These are the activations of a small neural network, seen along a few directions. Each row is one input.
Each table varies a few parts of the input and shows all the possible inputs, shuffled.
Descriptions start from the smaller parts, as in this example, which fits no table here: one of 6 places along a line, together with either a single point or one of 9 places along a line or (one of 2 separate values, together with one of 8 places around a ring).
Shared parts are said once, and a part with two or three values counts as separate values.

Other details of the inputs shift rows strongly along two fixed directions, in all tables alike. That doesn't count.

Rows:
r1: [  5 -11  15  -1  -9 -23 -23 -52 -16   2   5 -11   7  20]
r2: [ -3   6   6 -14  33  -7 -20 -17  19 -14  10   1  37  33]
r3: [-21  10 -31  46  17  14   0 -30   5 -53  -3  18 -41  21]
r4: [  6 -24  -3  -5   1  12 -47 -16  -8 -21   1 -15   4  23]
r5: [ -7  16  39 -42  11  12  12  87 -12  25  60  44 -28 -46]
r6: [ 14  16   0 -16  26   9   2 -13 -21   6 -17  11  18  46]
r7: [  0  10  16  -9  21 -12 -10 -40  10  10   3  15  33  32]
r8: [  7  -1  -1 -11  32  22 -36  -2  20 -13   1  10  27  35]
r9: [  9  -3 -43  11 -51  -3  69  38  46  47 -93 -54   8 -39]
r10: [-12  -7 -77   9 -68  -4  71  40 119  -9 -48  -1 -14  -7]
r11: [-23 -19   6  -3 -31   3  33  50  -8 -25  94  43 -90 -47]
r12: [-18  17  39  -9  13  17  10  76 -36  24  47  20 -45 -73]
r13: [ -5  13  18  23  22  -7 -11 -50 -11   8 -10 -10  13   3]
r14: [ 13  16   5  31  16   0  -2 -39 -37   5 -17   0  23   2]
r15: [-11   8  10  18  34  -2 -21 -28  -3 -17  -5 -24  18   4]
r16: [ 16  -7  -6  -7  -3  -4 -13 -25 -48   1 -15 -14  -6  33]
r17: [ 19  12   6  -1  14  -4   1 -29 -16   5  -6  25  42  30]
r18: [-15  -6  47   2  18  28   5  75 -13  19  64  13 -35 -72]
r19: [ 23  -9   2   8 -15 -18 -14 -41 -42  -1  -3  -1  17  18]
r20: [  4  -2 -12 -16  -3   1 -43 -14 -31 -15 -16  -8  -7  21]
r21: [  0 -37 -36 -13 -76 -34  39  29  82  17 -54 -65  21 -37]
Description of these inputs: one of 3 separate values, together with either a single point or one of 6 places around a ring.
Changing only the choice among 3 separate values turns r5 into r12. The same change can be made to r2. Which row results? -> r15
Which other rows does r19 become when the place on the ring of 6 takes its other values? List them by row number. -> r1, r4, r16, r20, r21

Rows:
r22: [-1  2 -5 -5 -3 -4  9  3 12 -1 -1  2  4  5]
r23: [ -3 -11 -10  -4 -15  -7   2  -2  10 -10   5  -5 -10   5]
r24: [-16   1  52 -10  18   6  -7  33 -56  -7 105  45 -57 -31]
r25: [  4   1  -4   5  -3   6   4   4  -6   6 -14  -9  -1  -6]
r26: [-6  3 -5  4  1  2  4  0 13 -3 -6 -1 -3 -6]
r27: [-13  12  55 -13  33  13  -3  41 -55   3  94  52 -46 -29]
r28: [  0   0  -1  10  -1   1   6  -3  -2   5 -11  -9   2 -12]
r29: [  0  -3   4  -3  -1  -5   3  -2   5   7  -6 -11   8  -5]
r30: [ 5 -4  4 -2 -6 -6  2 -2  8 10 -2 -3 13 -1]
r31: [ 2  1  0 12 -4 -2 10 -4 -2  8 -9 -6  2 -7]
r32: [ 3 -2 -6 -7 -3  2  2  8 14  0 -4  7  6  6]
r33: [ 5 -2  0 -8 -4 -4  5  3  0  9 -9 -5  6  2]
r34: [  1   1  -2   9  -1   2   2   4  -4   4 -13 -11   2 -10]
r35: [-4  4 -5  6 -2 -1  7 -2 13  0 -4  2 -3 -1]
r36: [ -1   3 -11   7   0  10   5   8   5  -3 -10  -2  -6  -2]
r37: [  1  -9  -5   1 -20  -9   0  -7  -4  -2  -4  -9 -10  -5]
r38: [ 2  1 -5 -6 -5 -2  5  4 15 -1  0  7 10  4]
r39: [-3  4 -9 -1 -1  6  1  7  9 -1 -9 -1 -5 -1]
r40: [  0 -13 -10  -4 -17  -5  -3   0  13 -10   6   1  -4   4]
r41: [  3  -2   0  -8  -3   0   1   5   1   9  -8 -11   5   0]
r42: [ 0  2  2  4 -5 -6  6 -5  2  9 -8 -5  3 -5]
r43: [-3  0 -2  0 -1 -3  8  0 16  1  0  0  3  4]
r44: [ 4  0  1 -6 -6 -8  8 -1  1  9 -5 -5 10  1]
r45: [  3   2  -2  -3  -5  -2   4   1  -4   9 -13  -2   0  -3]
r46: [  7  23   5  14  68  15 -82 -98 -69 -45  -9   8  20  89]
r47: [-2 -3 -2 -2  1  2  0  3 19 -2 -1  1  8 -2]
r48: [-1 -2 -3 -3  0  2 -5  9 17 -3 -3 -1  7  0]
r49: [ -4   3  -8  10   2   6   3   7   7  -5 -10  -4  -4  -6]
r50: [-6  4 -6  3  1  2 -1  6 11 -3 -9 -3 -3 -4]
r51: [-1  0 -6 -6  0  5  2  9 12 -1 -5 -4  0  4]
r52: [-2  6 -8  0 -4 -2  8  1  9 -1 -5  5 -1  0]
r53: [ 7 -4  0 -9 -6 -2  1  4  3  9 -8  0 11  1]
r54: [-2  3 -7 13 -1  3 11 -1  9 -1 -5  1 -4 -2]
r55: [  5   0  -4   5  -4   2   8   2  -7   7 -14  -3   0  -4]
r56: [ 6 -4  0 -8 -5  2 -4  6  4  9 -7 -6 11 -1]
r57: [ -8   5  66 -17  33   8 -14  42 -57  10  98  39 -29 -35]
r58: [-4  1 -7 11  2  6  8  1  9 -4 -7 -2 -3 -7]
r59: [-5 -1 -3 -1  2  0  5  2 16 -2 -2 -4  3 -1]
r60: [ 2  4 -1 -1 -7 -6  7 -3 -2  8 -9 -2  4 -4]
r61: [ -1   2   0   1  -2  -2  -2   3   0   6 -12 -10   2  -9]
r62: [  0   2 -11   6  -1   6  10   6   4  -2 -11   4  -6   0]
r63: [   8    7    4   11   53    2  -81 -106  -66  -53    5    4   15   94]
r64: [ 7 -1  1 -7 -7 -6  4  0  4  9 -3  0 15  0]
r65: [ -2   1   1   3  -2  -3   2  -3   2   6 -10  -8   3 -10]
r66: [ -3  -9 -14   9 -16  -1   5  -3   3 -12  -1  -3 -16  -2]
r67: [ 2 -2  4 -1 -4 -7  7 -3  5 10 -3 -7  8  0]
r68: [  1  -2   3  -4  -1  -4  -1   4   3   6  -8 -13   7  -3]
r69: [ 0 -2 -2  0 -3 -1  3  1 19  1  1  4  8  3]
r70: [ 1 -1 -6 -7 -2  6 -3 10 15 -1 -3  1  5  3]
r71: [  3 -10  -7   8 -19  -5   4  -6  -7  -4  -5 -10 -11  -6]
r72: [-4  0 -4 -3  2  0  0  8 14 -3 -4 -6  2  1]
r73: [ 0  0 -6 -7 -1  1  7  7 10  0 -5  2  0  7]
r74: [  0   5 -10   7  -3   2  12   2   5  -3  -6   4  -2  -1]
r75: [  4   3  -3   6  -6  -3  11  -2  -5   6 -10  -3   4  -5]
r76: [  6 -15  -3  -6 -20 -10  -4  -4   3  -1   2  -7   1  -1]
r77: [ 3 -5  4 -4 -3 -3 -1  0  8  7 -4 -6 14 -6]
Changing only one part turns r23 into r40. The same change can be made to r68. Which row results? -> r57
What do these inputs look like to the network? -> one of 2 separate values, together with one of 4 places along a line, together with either a single point or one of 6 places around a ring
Which other rows does r76 become when the place on the line of 4 takes its other values? List them by row number. -> r37, r63, r71
List by row number the other rows that have the place on the line of 4 and the choice among 2 separate values in common with r38. -> r32, r40, r47, r48, r69, r70
Which other rows does r65 become when the choice among 2 separate values takes its other values? List them by row number. -> r26
